A small network was shown many inputs. Here are its activations along a few directions, one row for each input.
In each table, some parts of the input vary, and every possible input appears once, in random order.
Descriptions start from the smaller parts, as in this example, which fits no table here: one of 6 places along a line, together with either a single point or one of 9 places around a ring or (one of 2 separate values, together with one of 8 places around a ring).
Shared parts are said once, and a part with two or three values counts as separate values.

Other details of the inputs vary at random and push rows far along three fixed directions, the same in every table; ignore that.

Table:
x1: [-16  -3   1 -12  -2  26  42 -33 -18 -22   0]
x2: [ 21  -4   0   1   8  -5   4  12 -26  20  10]
x3: [  1  -5   5   8  18   3 -20   0  19 -11  10]
x4: [-16 -14  -6   6   8   1 -10   1  27 -14 -12]
x5: [  3 -16  19   9  34  -6 -14   5  -1 -10  12]
x6: [ 11   7  13   1  -6   3 -11   1 -17  27   9]
x7: [  7   7  -7  -6 -16 -32 -11   8   5  13 -15]
x8: [ 12 -13  11  11  20  17 -27  22  -1 -16  11]
x9: [ -2  14 -26 -11 -29 -19  -5  -3  34  14 -19]
x10: [ 17   2   9   7  -9   4 -14  -7 -19  21   2]
x11: [  9   2  19  -3   4  -3  -1   1 -19  20   4]
x12: [  7   1   4  -4  -6  -6   4  -9  -5  11 -11]
x13: [12  4 -8 -7  0 -5 12 11 -9 13 -1]
x14: [ 11   8   6   3   4  -1  -7  -3 -19  21  15]
x15: [  9  -5  11  29  10  -3  -2  20  16 -17  -2]
x16: [ 10   3   7   4  -7   6 -10  -5 -16  17  19]
x17: [  2   5 -12  -4 -20  -1   1 -10   4   9   2]
x18: [-13   4 -10 -11  -8 -11  19  -3   8   8  -1]
x19: [-11 -15   8   6  17  -7 -13  10  12 -23   7]
x20: [-10   2 -18  -6 -17  -2  10  -8   7   5  -2]
x21: [  2 -12  -3   7  16  13 -16  19  14 -17   5]
x22: [-13 -17  -1   7  10   3 -14  -1  19 -19  -5]
x23: [ 11  12   2  -7   1 -12   5  -7  -2  15   2]
x24: [ -3  11  -6   0 -15   0  -3   0  -9   9  10]
x25: [-15   2 -16  -7   4  41  44 -17 -19 -15   4]
x26: [ 11  -6  13   0   1 -11  -3  -4 -24  13  -1]
x27: [  3 -13  -7   9  16   8 -16  19  13 -11   7]
x28: [-16   0  -8   4  14   1 -10   3  27 -25   0]
x29: [ 11   8  19  -2  -1  -5  -6   4 -24  14   3]
x30: [-12   5  -5 -16   6  34  50 -13 -22 -20  -5]
x31: [ -5   7 -14  -3 -20  -2   2  -5  -5   1   0]
x32: [ 14  11  11   0   6 -13  -3   0 -25  12   8]
x33: [-30 -21   6  -1  20  25  24 -18  -6 -54  -1]
x34: [ 16  -2  14  -1  -2  -6  -5  -9 -21  10  -1]
x35: [ -9  -7   7  -5  12  -2  -5   3  33 -15  -9]
x36: [ 22  14   9  28 -13   9   1  10 -16  12   8]
x37: [-12  14 -27 -13 -24 -33   6   8  35   8 -32]
x38: [ 11   5   8   8  -9   2 -15  -1 -27  14   0]
x39: [ -6  16  -7 -11 -16   9   8 -10  17  10  -7]
x40: [ -4 -21  13  15  19   6 -24   7   0  -8  21]
x41: [ -9  19 -28 -11 -32 -18   1  -1  21   9 -21]
x42: [ 16 -16  17   6  26   4 -19  24  -4 -15   6]
x43: [ -8  -1 -12 -11 -11 -14  18  -6   5   4  -6]
x44: [  0   6  -4  -9 -10 -10   9  -5   5  12   3]
x45: [-22  -3   3  -9   5  24  45 -28 -21 -16 -13]
x46: [-18   3 -13  -1  -3 -13 -22  17  54 -13 -14]
Each input here is: one of 2 separate values, together with either a single point or one of 4 places along a line or (one of 3 separate values, together with one of 6 places around a ring).
Changing only the choice among 2 separate values turns x7 into x41. The same change can be made to x18. Which row results?
> x40
Changing only the choice among 2 separate values turns x46 into x29. The same change can be made to x14. Which row results?
> x5
Which other rows does x4 become when the choice among 2 separate values takes its other values? List them by row number.
> x45
Which other rows does x19 become when the choice among 3 separate values takes its other values? List them by row number.
> x18, x44
